Each row below holds a small network's activations on one input, seen along a few directions.
In each table, some parts of the input vary, and every possible input appears once, in random order.
A made-up example of a description, with smaller parts first: values(3) and (point or ring(9) or (line(4) and ring(5))).
Shared parts are said once, and a part with two or three values counts as separate values.

Other details of the inputs vary at random and push rows far along two fixed directions, the same in every table; ignore that.

A family of inputs:
x1: [-20   5  18  10 -14   5 -12   8 -16   8  -1   0   4]
x2: [ -8   5  21   0  -5  -2 -18 -16 -15  13  -2 -14  -9]
x3: [-11   6  23   1 -10   9 -12 -13 -13  14   2  -2  -6]
x4: [ -3  16  -2  20 -37  24  -1  -6 -17 -16  -3  -5 -29]
x5: [-15   7  15   5  -3   1 -18 -15 -13  12  -7 -14  -1]
x6: [-18   1  11   8  -9   2 -12   3 -20   6  -3 -18   4]
x7: [-10   3  20   6  -7  -8 -17   6 -19   8   2 -11  -7]
x8: [-15   1  14   4  -5   4  -7   4 -22   4   5 -23  -2]
x9: [ 36  -4  24 -34  -8 -22  42  34  49 -10 -28 -24  11]
x10: [-18   4   5   2  -6   6   1 -19 -14  17   6 -15  -4]
x11: [-12   5  10   8  -8  -4  -1   6 -24  18   8  -8  -8]
x12: [-11   4  10   0  -7   1  -2 -17 -18  22   4 -10  -9]
x13: [ 11 -14 -36   4  35 -12 -17  12   4 -20   9  34   8]
x14: [  8 -15 -35  -4  34  15  -2  -7  12 -17  20  31   5]
x15: [-21   3   9   5  -9  19  -9 -14  -9  11   1  -7   3]
x16: [-18   2  16   7 -11  16  -1   7 -19   5   9 -11   2]
x17: [ 11 -13 -47   5  35  -4   0   9   2 -14  23  33   7]
x18: [ -3  23 -11  19 -37   5   6 -12 -22  -8  -5 -10 -30]
x19: [-20   6   3   7  -9   5  -4 -19 -11  19  -1 -12   2]
x20: [-12   2  19  -2  -7  16  -5 -11 -16  14   4  -6  -9]
x21: [-18   3   8   4  -4   8 -14 -17 -11  10  -4 -20   1]
x22: [-12   8  15  11 -12 -12  -8   3 -19  17   5  -3  -5]
x23: [ 18 -10 -36   0  34 -11  -9 -12   7  -6  16  39   1]
x24: [  7 -16 -36   5  26   8  -6  14   8 -19  14  36  16]
x25: [ 19 -18 -38  -8  44  -1 -13  -6   5 -15  17  30  -4]
x26: [ 29   2  22 -30 -10 -10  38  13  62  -7 -33  -8  22]
x27: [ 28   3  15 -23 -14 -31  43  27  55  -5 -32  -9  23]
x28: [ 34  -2  30 -33 -15 -11  49  36  53  -8 -26 -15  15]
x29: [ 33 -13 -75  18  34   5 -10  -3   2 -54  14  46 -26]
x30: [ 28  -1  11 -25 -16 -24  49  27  57  -6 -32 -16  27]
x31: [-14   5  24   8 -13   3 -12   8 -18   9   6   0  -4]
x32: [ 12  -8 -42   4  35  -9  -9 -11  10  -7  10  38   8]
x33: [-16   1  12  -2  -2   9  -8 -17 -13   8   3 -23  -5]
Each input here is: values(3) and (point or (values(2) and ring(5))).
Q: Changing only the values(3) part turns x24 into x6. The same change can be made to x1. Which row results?
A: x13
Q: Which other rows does x11 become when the ring(5) part takes its other values? List them by row number.
A: x17, x22, x27, x30

A family of inputs:
x34: [-35  21  32  26 -38   4 -24 -11 -56  25   1 -26 -25]
x35: [ -5 -15 -65  32  44  13 -41   3 -36 -26  42  58 -10]
x36: [ 49 -11 -20 -22  11 -15  38  37  61 -37 -13  23  16]
x37: [ -5 -16 -64  30  45  13 -38   5 -38 -24  45  58 -12]
x38: [-54  -5  64  -8  11   2 -38 -14 -38  60  12 -31  22]
x39: [ 52  -7 -29 -26  18 -25  36   8  65 -29 -21  15  10]
x40: [ 12  19  69 -33 -62  -7  56   2  51  12 -54 -72   9]
x41: [ -8 -17 -65  24  45  25 -37  -9 -28 -23  38  54  -6]
x42: [-39  17  32  16 -35  23 -18 -31 -42  26   1 -31 -18]
x43: [ 53  -8 -27 -28  18 -24  39  10  64 -27 -19  14   8]
x44: [ 54  -9 -25 -23  14 -29  38  29  57 -31 -17  17   8]
x45: [ 54  -6 -25 -27  16 -24  37   8  66 -28 -20  19   8]
x46: [ -7 -16 -62  25  44  27 -37  -9 -29 -21  40  59  -8]
x47: [-39  16  30  15 -32  22 -15 -29 -43  26   3 -36 -18]
x48: [-35  20  27  27 -36   2 -24 -11 -55  22   0 -29 -23]
x49: [-59   1  54   4   2  -9 -32  -8 -43  67  12 -24  28]
x50: [  9  17  74 -32 -65   0  60  20  46   9 -49 -68  11]
Q: What is each input in this table made of?
A: values(2) or (values(3) and ring(5))
Q: Which of the alternatives is x37?
A: values(3) and ring(5)
